Here are a small network's activations along a few directions, averaged over the inputs that share one value of a field.
Related values have similar rows: they may be neighbours, one step apart, or belong to one group.
In the rows, 500 means zero.
Random noise pushes rows far along 7 fixed directions. That doesn't count. These rows show it; they differ only by the noise:
[440 420 430 521 321 566 421 510 502 344 487 453 633 766 331 424 569]
[554 449 690 667 599 301 332 491 778 390 410 157 634 639 510 574 470]
[232 461 389 622 700 572 701 568 342 491 357 455 755 659 530 424 235]
[532 336 435 351 362 728 578 475 293 621 611 765  98 413 534 456 697]
[323 303 392 570 569 682 497 500 407 494 479 751 694 562 533 446 355]
[533 554 698 532 686 390 603 517 508 658 469 577 432 398 595 527 351]
[645 416 696 624 593 405 527 538 564 471 410 247 506 588 294 325 462]
[306 559 503 452 561 504 475 489 528 807 613 800 243 552 520 707 611]
[453 403 553 575 661 488 541 494 512 498 426 400 502 461 722 564 390]


Field L:
l7: [437 464 344 564 585 644 490 499 490 520 519 494 728 460 391 441 466]
l11: [765 461 687 470 510 428 419 483 560 395 530 507 365 260 638 436 422]
l12: [498 405 586 569 500 471 456 462 583 630 501 490 301 503 332 490 633]
l5: [467 604 595 636 568 304 502 484 587 491 368 358 777 524 563 604 312]
l2: [488 396 361 477 318 554 533 511 430 497 528 326 382 538 353 509 737]
l3: [423 592 446 470 570 552 718 490 307 664 435 647 575 439 248 358 459]
l9: [365 682 328 422 494 566 610 519 444 577 445 473 605 542 428 586 503]
l1: [361 808 417 465 537 295 314 506 785 536 564 234 387 666 667 813 681]
l10: [591 379 465 639 714 538 460 580 550 516 464  91 364 425 282 384 648]
l6: [394 370 319 504 643 646 611 564 299 367 470 496 628 479 464 239 325]
l4: [636 666 653 481 358 308 513 533 535 519 540 667 604 643 198 398 451]
l13: [407 531 315 446 485 671 383 500 538 548 614 715 515 511 439 512 578]
l8: [587 590 670 574 542 302 366 485 667 529 572 606 558 577 383 516 464]
L is arranged as a ring.
- A walk along L starts at l4 and steps to its neighbour l8. Put l11, l9, l1, l6 in the order it reaches them. => l11, l6, l1, l9
- Name the neighbours of l5, in listed order. => l12, l2

Field P:
p10: [439 686 406 429 204 425 381 496 466 393 614 579 457 539 594 602 612]
p3: [319 784 457 476 600 411 766 549 404 494 294 331 754 474 525 555 298]
p13: [790 467 613 378 387 579 207 448 755 544 780 739 146 405 580 673 806]
p7: [344 376 287 552 514 689 414 479 514 367 406 393 622 558 429 434 509]
p1: [126 455 209 573 364 520 283 455 626 572 625 646 570 635 606 861 717]
p9: [309 425 475 603 434 507 474 449 557 436 409 417 767 707 436 583 476]
p6: [448 624 471 479 544 392 192 467 806 476 510 535 427 554 494 707 651]
p12: [554 416 572 540 503 322 231 542 678 386 636 421 485 460 538 505 548]
p8: [676 610 635 488 661 479 611 545 473 742 567 452 303 514 277 426 526]
p11: [520 371 524 523 465 506 577 432 452 474 442 554 436 600 468 446 463]
p4: [465 416 678 574 698 460 586 573 414 561 422 772 661 592 338 222 223]
p2: [513 462 457 493 260 512 429 550 506 350 463 447 817 661 322 416 497]
p5: [868 751 634 322 171 430 685 455 386 329 496 171 515 508 500 387 567]
P is arranged as a star with 4 arms.
- Name the neighbours of p13, in listed order. => p8
- Name the neighbours of p9, in listed order. => p11, p2
- Name the neighbours of p10, in listed order. => p1, p12
- Name the neighbours of p6, in listed order. => p7

Field T:
t7: [681 320 644 454 410 679 585 499 341 619 500 842 499 355 226 204 482]
t14: [401 480 588 553 707 398 594 465 418 573 434 688 539 425 744 579 177]
t9: [570 347 540 580 472 547 474 442 467 443 462 683 692 449 459 424 440]
t8: [390 516 465 523 522 473 396 542 535 480 546 663 521 537 650 584 453]
t10: [694 560 580 306 409 521 772 572 172 515 546 676 272 228 681 273 439]
t11: [394 576 364 569 725 527 661 526 439 474 424 272 549 463 745 519 381]
t3: [501 612 585 504 517 394 571 470 469 641 536 646 545 407 709 728 442]
t1: [527 627 450 352 374 489 607 472 438 567 561 464 244 328 518 578 657]
t4: [330 477 390 517 696 585 609 599 411 741 573 577 132 671 307 487 600]
t15: [391 658 363 464 223 475 716 580 327 393 395 138 445 735 418 543 582]
t16: [622 669 471 320 419 524 663 535 327 413 544 370 403 392 685 469 455]
t13: [527 470 353 433 391 642 586 478 375 345 434 432 629 405 587 427 510]
t6: [258 432 406 409 622 616 817 496 260 726 514 808 229 403 736 541 385]
t5: [524 616 455 319 351 511 239 430 652 590 690 542 137 543 505 716 879]
t12: [469 445 339 363 322 666 391 422 542 477 507 465 356 445 593 644 754]
t2: [479 897 496 364 347 329 422 480 628 288 519 390 692 552 726 686 458]
T is arranged as 5 separate groups.
- List the group mates of t15, in the order listed. => t7, t9, t3
- List the group mates of t1, in the order listed. => t13, t12
- List the group mates of t14, in the order listed. => t6
- List the group mates of t10, in the order listed. => t8, t4
